A small network was shown many inputs. Here are its activations along a few directions, one row for each input.
In each table, some parts of the input vary, and every possible input appears once, in random order.
Descriptions start from the smaller parts, as in this example, which fits no table here: line(6) and (point or ring(11) or (values(3) and ring(5))).
Shared parts are said once, and a part with two or three values counts as separate values.
(in the rows, 128 means zero)

Other details of the inputs shift rows strongly along two fixed directions, in all tables alike. That doesn't count.

Table:
R1: [121 135 125 115 124 128 132 124 131 118 134 133 122 145]
R2: [123 136 132 114 122 132 133 125 132 121 134 131 122 144]
R3: [124 130 121 117 130 131 125 126 126 122 135 139 116 142]
R4: [134 127 135 129 108 119 131 121 119 134 131 114 120 130]
R5: [106 107 113 159 170 143 130 153 155 141 100 120 164 125]
R6: [129 124 121 132 110 111 127 116 117 127 130 121 121 133]
R7: [134 138 130 116 129 142 127 128 131 129 137 132 114 136]
R8: [117 105 106 169 150 127 131 142 148 150  96 103 168 117]
R9: [106 112 129 154 165 149 135 155 157 145 100 111 166 124]
R10: [174 157 162  87 130  80 116  97 128 101 112 176 209  28]
R11: [120 112 118 160 141 136 138 138 152 158  93  95 174 120]
R12: [131 134 134 115 131 142 126 129 127 130 136 133 113 136]
R13: [138 123 120 133 114 118 123 120 117 133 134 123 115 128]
R14: [119 130 123 119 128 127 127 126 126 117 136 136 118 142]
R15: [137 119 134 131 119 123 121 121 110 142 131 122 112 127]
R16: [141 127 131 131 113 125 125 122 118 137 132 116 114 125]
R17: [117 129 131 132 127 124 132 135 122 108 139 136 114 136]
R18: [120 132 135 115 124 131 131 128 128 120 135 131 120 142]
R19: [123 129 122 120 130 130 125 128 126 119 137 138 115 140]
R20: [103 115 122 160 163 142 138 157 158 136 100 114 167 124]
R21: [119 129 125 134 129 124 129 133 122 107 140 138 112 135]
R22: [118 132 128 114 126 128 131 125 127 120 133 134 121 145]
R23: [128 121 106 162 145 141 138 139 157 158  96  98 167 113]
R24: [130 128 132 122 133 138 122 134 123 126 138 136 109 134]
R25: [131 133 127 117 132 139 124 130 126 129 137 136 112 136]
R26: [153 145 173  82 155  85 107 111 125  85 115 196 202  39]
R27: [127 134 138 116 127 140 128 132 127 128 138 129 115 135]
R28: [130 139 134 114 125 141 129 129 131 129 137 129 117 137]
R29: [136 126 115 128 109 117 127 113 120 132 129 122 123 134]
R30: [127 136 139 124 127 138 128 137 125 123 139 131 111 132]
R31: [133 128 128 124 103 118 133 113 122 133 127 115 127 136]
R32: [125 117 129 130 114 112 125 115 110 133 127 123 119 135]
R33: [134 121 144 127 114 125 125 121 112 144 130 116 115 127]
R34: [130 134 119 119 130 135 125 127 130 125 138 138 115 138]
R35: [134 117 128 132 119 119 121 119 110 139 131 125 113 129]
R36: [130 116 128 131 117 115 123 117 110 135 129 125 116 132]
R37: [118 132 129 125 126 126 131 132 125 112 136 135 117 140]
R38: [132 127 117 127 106 114 129 111 120 130 128 121 126 137]
R39: [117 119 111 154 168 152 132 153 160 149 102 116 164 122]
R40: [123 130 122 128 130 128 125 133 124 114 139 140 112 136]
R41: [159 150 180  94 155  90 111 120 124  82 123 192 196  29]
R42: [179 147 160  91 139  83 105  99 119 107 112 180 203  26]
R43: [130 133 128 128 132 137 124 137 124 121 140 137 108 131]
R44: [138 128 135 129 109 124 127 122 119 138 132 114 117 126]
R45: [141 135 107 129 109 121 130 114 126 132 132 124 120 129]
R46: [130 130 138 120 132 141 124 133 124 127 137 133 109 133]
R47: [133 135 108 127 105 114 134 111 127 126 129 121 125 135]
R48: [141 126 125 132 114 122 124 123 117 136 133 120 114 126]
R49: [130 120 144 127 112 120 128 119 112 140 128 116 118 131]
R50: [127 133 118 118 128 131 127 125 130 121 136 138 117 141]
R51: [132 135 113 125 103 114 137 112 127 126 128 119 127 135]
R52: [130 135 135 126 131 140 126 136 125 122 139 134 108 131]
R53: [131 127 122 125 105 115 132 112 120 130 127 118 127 138]
R54: [142 139 123 124 104 127 134 116 128 137 131 114 121 127]
R55: [119 131 124 127 128 126 127 131 124 112 137 138 115 139]
R56: [117 119 107 159 139 131 144 136 159 150  93  97 176 121]
R57: [144 130 127 126 109 128 127 116 120 140 130 116 119 128]
R58: [130 125 132 128 107 115 131 119 120 130 129 115 122 133]
R59: [131 132 128 120 132 138 124 132 125 126 139 135 111 134]
R60: [124 135 139 124 125 134 131 135 126 119 138 131 114 136]
R61: [124 134 138 116 125 136 131 130 128 124 137 129 118 139]
R62: [120 133 135 113 124 132 132 126 129 123 133 132 121 144]
R63: [127 130 142 118 128 140 126 133 125 128 137 130 113 135]
R64: [124 134 138 113 125 136 131 128 128 127 135 130 119 141]
R65: [130 131 130 135 134 135 125 140 121 117 143 137 105 128]
R66: [118 126 128 121 129 127 125 127 124 117 135 137 116 142]
R67: [140 131 131 124 106 127 129 116 121 140 130 114 122 130]
R68: [128 120  99 163 146 138 137 140 156 156  97 101 167 113]
R69: [103 113 110 153 166 141 134 147 157 141  98 117 170 130]
R70: [111 107 113 165 146 124 136 141 148 148  94  99 172 120]
R71: [127 131 123 129 132 133 124 134 124 118 141 140 109 133]
R72: [140 126 115 129 110 122 125 114 119 136 131 123 120 131]
R73: [119 128 140 118 125 131 130 130 126 120 134 132 117 141]
R74: [119 130 137 131 126 128 133 136 124 110 139 133 113 135]
R75: [123 128 124 135 131 127 127 135 122 110 142 140 109 133]
R76: [131 134 134 118 131 141 125 132 126 128 138 132 111 134]
R77: [127 138 134 114 123 136 132 127 132 125 136 129 120 141]
R78: [109 101 128 162 149 129 135 141 143 157  91  99 170 121]
R79: [128 131 122 118 132 135 124 127 126 126 137 139 114 138]
R80: [127 133 140 131 128 137 129 140 123 118 143 131 108 128]
R81: [137 134 107 128 107 117 132 113 127 128 130 123 122 132]
R82: [122 134 120 117 126 128 129 123 130 118 135 136 120 144]
R83: [124 117 135 128 112 112 128 116 111 133 126 120 120 135]
R84: [127 130 122 121 132 134 123 130 125 123 139 138 113 136]
R85: [111 118 124 150 165 154 134 153 158 152 101 111 166 123]
R86: [127 128 124 136 133 131 125 137 121 114 144 140 106 130]
R87: [127 126 127 123 133 134 121 131 124 123 138 139 110 136]
R88: [130 132 136 133 132 138 127 139 122 118 142 134 105 127]
R89: [137 120 140 129 118 126 123 120 111 144 130 119 112 126]
R90: [101 113 115 153 164 141 137 151 157 139  99 114 170 129]
Description of these inputs: ring(9) and (line(4) or line(6)).
Changing only the ring(9) part turns R9 into R26. The same change can be made to R11. Which row results?
Answer: R53
Changing only the ring(9) part turns R33 into R35. The same change can be made to R27. Which row results?
Answer: R84
Start at R48 and move only the ring(9) part, one step at a time. The first step leads to R13. Which rows follow, in order?
Answer: R8, R6, R70, R58, R4, R44, R16
Which other rows agree with R24 in the ring(9) part? List them by row number.
Answer: R15, R25, R39, R42, R43, R48, R59, R65, R68
Change only the line(6) part in R69. List by row number the other rows that result.
Answer: R14, R21, R55, R66, R82
Start at R1 and move only the line(6) part, one step at a time. The first step leads to R22. Which rows follow, in order?
Answer: R90, R26, R37, R17

Table:
R91: [ 99 119 123 120 149 117 132 135 150 125 112 127 149 143]
R92: [133 124 139 119 136 157 117 152 154 137 123 112 153 131]
R93: [105 129 111 140 136 137 147 134 148 107 117 140 158 140]
R94: [193 158 180  56 117 110  95  98 115  74 146 205 165  55]
R95: [109 130 109 138  90 182 157 129 111 151 169  94  11 237]
R96: [130 118  99 140 137 123 119 129 132 155 111 124 141 118]
R97: [114 116 140 152 124 119 127 142 125 137 118 106 153 121]
R98: [141 128 118 131 142 160 115 147 151 128 123 118 146 124]
R99: [164 162 147  58 133  61 101  91 115  65 145 217 155  59]
R100: [130  98 120 147 140 129 123 124 124 138 114 127 152 133]
R101: [111 130 145 142 157 144 129 143 127 145 115 129 134 122]
R102: [119 134 144 123 152 147 139 145 142 149 121 118 142 125]
R103: [118 132  77 142  65 154 150 115 121 164 168  73  15 225]
R104: [176 173 191  53 134  95 110  94 104  89 145 199 155  51]
R105: [168 144 131  72  60  93 102  84  61  97 202 162  34 159]
R106: [133 132 108 138 129 132 138 115 146 149 110 108 145 114]
R107: [138 131 111 155 126 117 141 138 144 136 116 108 141 111]
R108: [131 139 117 139 157 145 134 145 145 145 127 129 133 117]
R109: [107 115 112 135 150 125 137 126 149 117 108 143 146 144]
R110: [ 97 134 122 126 135 130 142 144 149 116 121 124 161 140]
R111: [120  98 143 155 151 139 130 146 135 124 119 132 127 116]
R112: [122 102 131 133 138 121 119 134 125 146 118 111 155 133]
R113: [176 145 178  79 134  75  96 111 101  73 155 205 136  32]
R114: [107 129 149 135 154 142 130 149 128 150 118 125 136 121]
R115: [168 160 154  77  37 100 138  77  73  88 184 151  33 155]
R116: [126 121 112 167 129 117 123 142 128 132 125 117 144 113]
R117: [126 104 127 140 142 124 117 128 124 141 115 114 153 134]
R118: [107 123 101 133 155 121 130 130 148 116 112 134 142 136]
R119: [130 128 133 146 123 121 144 131 140 136 107 100 148 120]
R120: [120 106 133 153 156 135 124 150 133 123 122 122 123 109]
R121: [129 129 125 133 126 130 138 114 147 153 108 105 151 123]
R122: [101 135 118 133 138 132 140 138 148 110 119 127 159 141]
R123: [109 138  95 141 141 127 138 144 151 111 128 135 152 131]
R124: [172 171 173  73 138  86 100 105  93  91 151 215 142  37]
R125: [153 155 162  83  43  95 113  85  57  86 193 148  38 157]
R126: [128 138 123 135 158 151 137 140 139 140 121 124 135 119]
R127: [104 120  93 165  66 151 139 130  93 137 170  72  17 226]
R128: [125 128 129 125 123 128 140 120 148 158 111 102 153 121]
R129: [136 125 135 126 139 159 115 146 153 132 121 115 151 132]
R130: [122 112 129 166 125 127 132 132 124 128 114 121 150 122]
R131: [105 138 101 138 141 133 140 138 146 106 121 130 154 133]
R132: [122 114 122 132 135 127 121 122 129 154 102 116 148 127]
R133: [126 117 104 137 138 129 121 123 127 150 105 119 143 119]
R134: [133 124 118 140 124 136 145 111 147 150 106 117 149 122]
R135: [165 143 137  69  61  98 104  78  56  92 195 157  36 160]
R136: [116 104 150 148 153 133 124 149 135 127 120 119 128 116]
R137: [115 132 128 147 160 146 129 144 125 141 118 132 129 114]
R138: [112 102 154 141 149 131 126 155 136 132 123 116 130 115]
R139: [115 124 138 149 155 150 135 140 126 142 114 141 133 122]
R140: [134 131 116 152 126 123 143 132 138 131 110 103 142 112]
R141: [144 129 112 134 142 154 113 152 156 133 130 123 144 123]
R142: [118 113 126 124 132 125 123 128 130 160 105 113 150 126]
R143: [126 109 115 139 133 133 128 119 128 151 101 129 147 127]
R144: [107 126 113 140  57 147 160 132 111 151 162  57  21 231]
R145: [103 121 119 128 152 120 130 129 149 120 109 131 147 144]
Describe the family of inputs behind these rows.
Answer: line(5) and (values(2) or line(4) or ring(5))
Changing only the line(5) part turns R123 into R110. The same change can be made to R103. Which row results?
Answer: R128
Changing only the line(5) part turns R133 into R143. The same change can be made to R140. Which row results?
Answer: R115
Change only the values(2) part in R145. List by row number the other rows that result.
Answer: R122
Change only the ring(5) part in R125. List by row number the other rows that result.
Answer: R117, R119, R121, R132
Start at R142 and move only the ring(5) part, one step at a time. The first step leads to R128. Which rows follow, in order?
Answer: R144, R97, R112
Change only the line(5) part in R129. List by row number the other rows that result.
Answer: R92, R94, R98, R141

Table:
R146: [136 151 125  91  77 137 127 110  94 108 186 139  30 187]
R147: [127 121 139 136 134 132 128 136 129 137 121 119 137 121]
R148: [106 119  88 150  90 158 146 131 127 154 147  76  54 217]
R149: [127 127 121 133 127 125 133 124 136 133 117 121 145 126]
R150: [133 131 115 131 128 129 130 125 138 136 119 123 144 123]
R151: [115 124 128 129 145 132 128 136 136 125 122 133 139 131]
R152: [125 119 114 145 129 113 129 125 128 127 118 123 142 123]
R153: [127 130 120 132 127 125 134 126 138 134 118 120 144 124]
R154: [159 157 157  72 115 102 112 103 106  86 156 183 121  94]
R155: [124 126 124 132 126 123 133 126 136 131 117 119 147 127]
R156: [158 151 154  73 100  86 114  88  99  95 147 171 130  95]
R157: [129 122 136 137 136 134 128 134 130 139 120 121 136 119]
R158: [125 118 136 135 137 130 125 133 127 140 119 122 136 122]
R159: [116 127 131 131 142 134 130 139 138 122 124 130 140 130]
R160: [120 131 127 131 143 136 132 138 140 125 124 131 137 127]
R161: [127 114 129 149 136 121 123 135 122 133 123 125 132 116]
R162: [133 123 132 135 137 136 125 134 132 140 122 121 134 118]
R163: [130 125 135 136 136 134 128 135 131 140 121 120 134 117]
R164: [119 128 128 131 143 136 131 137 138 124 123 133 138 129]
R165: [135 126 130 135 137 139 124 134 131 141 123 123 134 117]
R166: [116 119 119 144 143 124 126 139 131 118 124 135 134 125]
Describe the family of inputs behind these rows.
Answer: values(3) and (point or line(6))
Change only the line(6) part in R157. List by row number the other rows that result.
Answer: R147, R158, R162, R163, R165

Table:
R167: [153 179 142  48  67  99 126  81  92  71 187 180  63 149]
R168: [108 120 119 150 175 117 130 150 160 107  98 145 200  92]
R169: [ 95 116 107 166 120 196 150 163 140 176 141  62  53 217]
R170: [155 145 137 107  93 104 129  97 112 128 133 129 128 108]
R171: [ 82 116  96 143 114 148 149 137 138 133 132  97  91 213]
R172: [116 100 134 174 188 149 120 165 143 147 100 126 162  96]
R173: [159 145 179  88 112 112 109 117  90  93 164 173  96  94]
R174: [104 133  77 137 114 166 149 135 153 140 137  97  90 207]
R175: [110 105 100 167  84 137 142 132 110 151 145  72  56 199]
R176: [ 84 103  83 177 159 146 138 160 148 133 117 109 120 170]
R177: [104  97 146 169 214 150 129 175 178 165  62 111 234  75]
R178: [160 140 160  80  79  80 116  79  86 109 143 152 121 104]
R179: [165 137 148  95  87  77 105  88  72  99 162 166  90  98]
R180: [174 144 140 102 132  97 115 100 137 129 102 152 207  45]
R181: [153 138 153 116 181 142 114 143 160 140  98 149 208  53]
Describe the family of inputs behind these rows.
Answer: values(3) and line(5)
Changing only the line(5) part turns R170 into R180. The same change can be made to R169. Which row results?
Answer: R181
Change only the line(5) part in R171. List by row number the other rows that result.
Answer: R167, R168, R174, R176
Change only the values(3) part in R168. List by row number the other rows that result.
Answer: R173, R175
